These are the activations of a small neural network, seen along a few directions. Each row is one input.
In each table, some parts of the input vary, and every possible input appears once, in random order.
Descriptions start from the smaller parts, as in this example, which fits no table here: one of 6 places along a line, together with either a single point or one of 9 places along a line or (one of 3 separate values, together with one of 8 places around a ring).
Shared parts are said once, and a part with two or three values counts as separate values.
In the rows, 128 means zero.

Other details of the inputs vary at random and push rows far along two fixed directions, the same in every table; ignore that.

Table:
x1: [119 117 136 141 141 127 134 129 137 124 133  89 137 140 135 133]
x2: [ 98 122  89 166 105 129 130 160 126 144 109 166  76 111 110 128]
x3: [ 91  96 119 171 146 127 139 147 145 127 119  65 107 144 133 132]
x4: [123 139 107 119 114 119 118 137 109 157 121 174 117 103 109 125]
x5: [192 178 156  30 114 134 110  91 110 124 146 214 184 100 125 108]
x6: [130 142 113 130 106 125 117 138 105 150 120 177 114 108 112 134]
x7: [107 109 121 154 140 124 138 131 140 124 123  87 111 144 133 129]
x8: [118 113 133 145 143 126 128 130 128 128 129  81 135 142 137 138]
x9: [160 162 134  87 109 124 110 113  99 143 133 190 148 107 119 128]
x10: [ 91  94 119 180 142 128 140 147 144 123 114  67  94 147 134 135]
x11: [109 125  96 144 114 116 118 150 104 164 110 160  98 104 106 133]
x12: [168 148 165  72 144 127 121  92 125 117 152 116 188 138 143 123]
x13: [127 141 109 121 110 120 118 134 106 151 117 176 111 107 112 127]
x14: [199 167 181  40 137 132 114  72 119 104 157 145 202 137 149 121]
x15: [135 118 147 124 143 133 130 118 137 111 129  94 134 144 143 128]
x16: [108 108 124 157 138 128 138 136 142 117 121  89 107 144 135 130]
x17: [128 121 133 130 142 120 129 120 127 129 135  94 143 141 134 133]
x18: [184 176 151  50 109 135 113 100 111 126 146 214 178 102 122 114]
x19: [119 135 105 147 104 127 123 148 112 146 117 174  99 110 111 136]
x20: [112 135 100 145 109 120 123 150 110 157 120 167 108 107 107 132]
x21: [119 112 127 133 147 118 131 122 131 130 128  85 132 141 133 128]
x22: [155 130 158  86 152 122 119  97 124 121 138  96 170 139 143 126]
x23: [125 118 141 140 134 140 140 132 150 107 134 105 134 138 136 126]
x24: [118 131 103 142 107 130 126 146 121 142 114 177  94 107 112 126]
x25: [131 127 131 123 131 131 135 120 141 113 131 123 127 135 133 121]
x26: [127 124 134 123 132 135 138 125 146 113 132 125 131 130 131 118]
x27: [143 139 137 115 126 133 132 116 135 113 138 136 140 134 134 125]
x28: [187 146 189  52 154 137 117  76 131  93 149  99 195 150 161 121]
x29: [131 145 111 130 103 129 125 138 117 138 124 185 112 109 114 128]
x30: [124 116 139 130 138 139 138 128 152 106 131 101 133 138 138 120]
x31: [109 129  98 141 112 121 120 151 110 160 113 167 101 103 105 129]
x32: [116 134 101 141 106 127 128 145 122 141 116 177  95 108 112 124]
x33: [126 121 137 142 134 130 135 126 138 115 131 101 127 143 138 134]
x34: [135 130 137 129 128 134 133 122 138 113 134 125 132 135 135 128]
x35: [125 125 131 139 130 127 130 127 129 127 129 114 126 135 132 134]
x36: [133 145 113 129 102 131 121 139 114 140 123 191 112 106 113 130]
x37: [127 115 142 135 145 126 127 125 128 125 131  82 143 142 138 137]
x38: [140 133 145 113 133 137 139 116 147 105 144 120 152 137 136 120]
x39: [130 124 134 125 134 128 130 121 133 120 127 116 126 136 135 127]
x40: [106 109 121 148 143 122 137 134 140 129 127  86 120 140 130 126]
x41: [124 140 107 119 113 119 118 138 108 156 120 174 118 103 109 125]
x42: [122 121 132 142 136 126 135 124 135 121 132  96 128 144 135 132]
x43: [120 118 135 141 140 130 130 132 134 124 131  90 137 140 136 134]
x44: [117 137 102 147 104 124 125 147 113 145 119 174 100 112 111 134]
x45: [134 127 135 122 132 133 133 120 139 114 130 124 128 133 135 123]
x46: [131 125 135 126 137 121 124 122 122 133 133 107 142 134 132 135]
x47: [100 106 116 165 135 124 137 140 138 129 117  93  99 138 129 132]
x48: [126 124 128 129 134 127 132 122 135 120 128 114 123 138 133 126]
x49: [116 113 135 150 134 141 142 138 154 107 132  96 128 141 137 127]
x50: [114 130 103 139 107 133 130 150 127 141 118 179 100 103 109 121]
x51: [ 95 103 114 167 135 134 151 145 160 112 125  95 103 140 128 121]
x52: [130 128 137 128 128 137 138 127 145 113 136 127 137 131 131 124]
x53: [126 141 111 128 109 123 117 143 106 155 123 174 121 104 109 132]
x54: [121 111 135 132 149 124 126 124 130 126 126  77 136 142 138 132]
x55: [139 124 149 114 144 131 125 112 132 116 130  93 145 143 144 127]
x56: [ 96 122  87 168 110 115 124 160 108 163 113 153  91 109 104 138]
x57: [113 111 133 158 138 131 134 134 137 119 126  81 121 147 138 137]
x58: [150 133 156 111 136 139 129 111 140 102 139 110 153 143 146 127]
x59: [133 122 146 133 138 135 131 121 137 109 133  92 138 147 144 134]
x60: [146 150 119  91 117 115 108 120  95 157 124 181 139 102 112 126]
Each input here is: one of 2 separate values, together with one of 5 places along a line, together with one of 6 places along a line.
- The inputs of x1 and x4 match in every part but the choice among 2 separate values. If x6 is changed in the same way as x1 into x4, which row does it become? => x10
- The inputs of x16 and x44 match in every part but the choice among 2 separate values. If x39 is changed in the same way as x16 into x44, which row does it become? => x33
- Change only the choice among 2 separate values in x52. List by row number the other rows that result. => x26
- Change only the choice among 2 separate values in x11. List by row number the other rows that result. => x37
- Change only the place on the line of 6 in x28. List by row number the other rows that result. => x2, x3, x30, x54, x55
- Change only the place on the line of 6 in x42. List by row number the other rows that result. => x12, x14, x17, x27, x38
- Change only the place on the line of 5 in x27. List by row number the other rows that result. => x29, x34, x36, x58
- Change only the place on the line of 5 in x2. List by row number the other rows that result. => x24, x25, x32, x45

Table:
x61: [163 125 190 106 146 145 133 102 147  91 138 101 161 141 150 130]
x62: [126 104 155 170 134 142 144 136 148  98 121  99 108 142 142 145]
x63: [167 131 186 110 144 165 118 108 146  66 139  59 173 173 177 137]
x64: [112 104 145 134 150 131 143 136 152 121 130  93 139 124 127 120]
x65: [118 131 114 104 130 142 115 150 129 136 128 125 154 117 125 113]
x66: [132 132 128 119 129 113 117 130 102 164 134 142 151 106 111 138]
x67: [174 175 116  39 116 100  92  78  75 153 122 197 133 117 125 114]
x68: [138 100 172 174 154 129 135 116 137  97 136  36 141 169 162 163]
x69: [154 151 132 105 108 136 135 112 137 112 139 190 127 119 125 118]
x70: [102 148  78 169  92 113 127 151 106 159 125 176  88 120 105 141]
x71: [153 156 134 105 101 154 103 137 110 122 123 173 138 120 133 131]
x72: [127 121 137 151 129 118 124 132 111 147 128 118 129 125 125 151]
x73: [116 140 111 143 122 116 133 127 123 138 140 116 132 140 124 132]
x74: [164 125 156  53 161 121 130  66 147  94 125 105 140 147 154  97]
x75: [ 96  88 110 151 145 118 132 138 133 138  86 107  58 122 123 118]
x76: [161 169 127 122  99 124 118 111  98 125 142 174 133 137 130 146]
x77: [ 75  96 101 194 121 128 147 174 142 148 107 130  74 107 103 128]
x78: [ 96 101 110 145 148 125 160 137 173 112 140  96 129 134 124 105]
x79: [112 111 128 143 141 132 157 123 172 103 139  99 125 141 132 111]
x80: [ 80 109  95 166 124 144 128 175 141 134 115  99 107 127 123 124]
x81: [ 99 119  87 152 118 105 120 163  97 188 119 163 117  91  89 139]
x82: [159 131 167 124 136 125 119 106 111 125 139 110 157 139 143 154]
x83: [132 134 128 123 123 133 145 119 153 112 138 154 122 126 127 115]
x84: [109 114 111 184 113 137 156 143 157 101 125 133  78 140 128 133]
x85: [106 141  92 141 115 111 130 138 117 152 137 140 127 126 111 128]
x86: [119 141 104 117 129 109 128 127 121 145 146 123 155 132 118 122]
x87: [128 123 137 137 134 116 123 129 110 153 132 118 143 120 121 143]
x88: [131 140 130 122 116 151 113 144 126 122 123 134 134 128 137 129]
x89: [147 143 117  67 124 135  91 116  99 136  97 159 115 118 135 110]
x90: [122 147 105 162 102 121 128 134 111 136 133 149 105 139 123 144]
x91: [150 141 149 104 117 133 125 125 122 133 127 180 136 102 119 126]
x92: [137 132 132  91 131 124 125 132 125 147 132 170 156  91 106 110]
x93: [113  91 130 141 164 106 120 113 116 141 101  60  94 145 139 138]
x94: [140 138 147 100 134 152 115 128 134 114 133 106 164 135 145 119]
x95: [122 128 118 112 130 128 147 123 154 119 142 146 137 119 119 106]
- What do these inputs look like to the network? => one of 5 separate values, together with either a single point or one of 6 places along a line
- The inputs of x72 and x70 match in every part but the choice among 5 separate values. If x93 is changed in the same way as x72 into x70, which row does it become? => x67
- Change only the place on the line of 6 in x92. List by row number the other rows that result. => x61, x62, x64, x77, x91
- List by row number the other rows that have the choice among 5 separate values in common with x74. => x69, x78, x79, x83, x84, x95
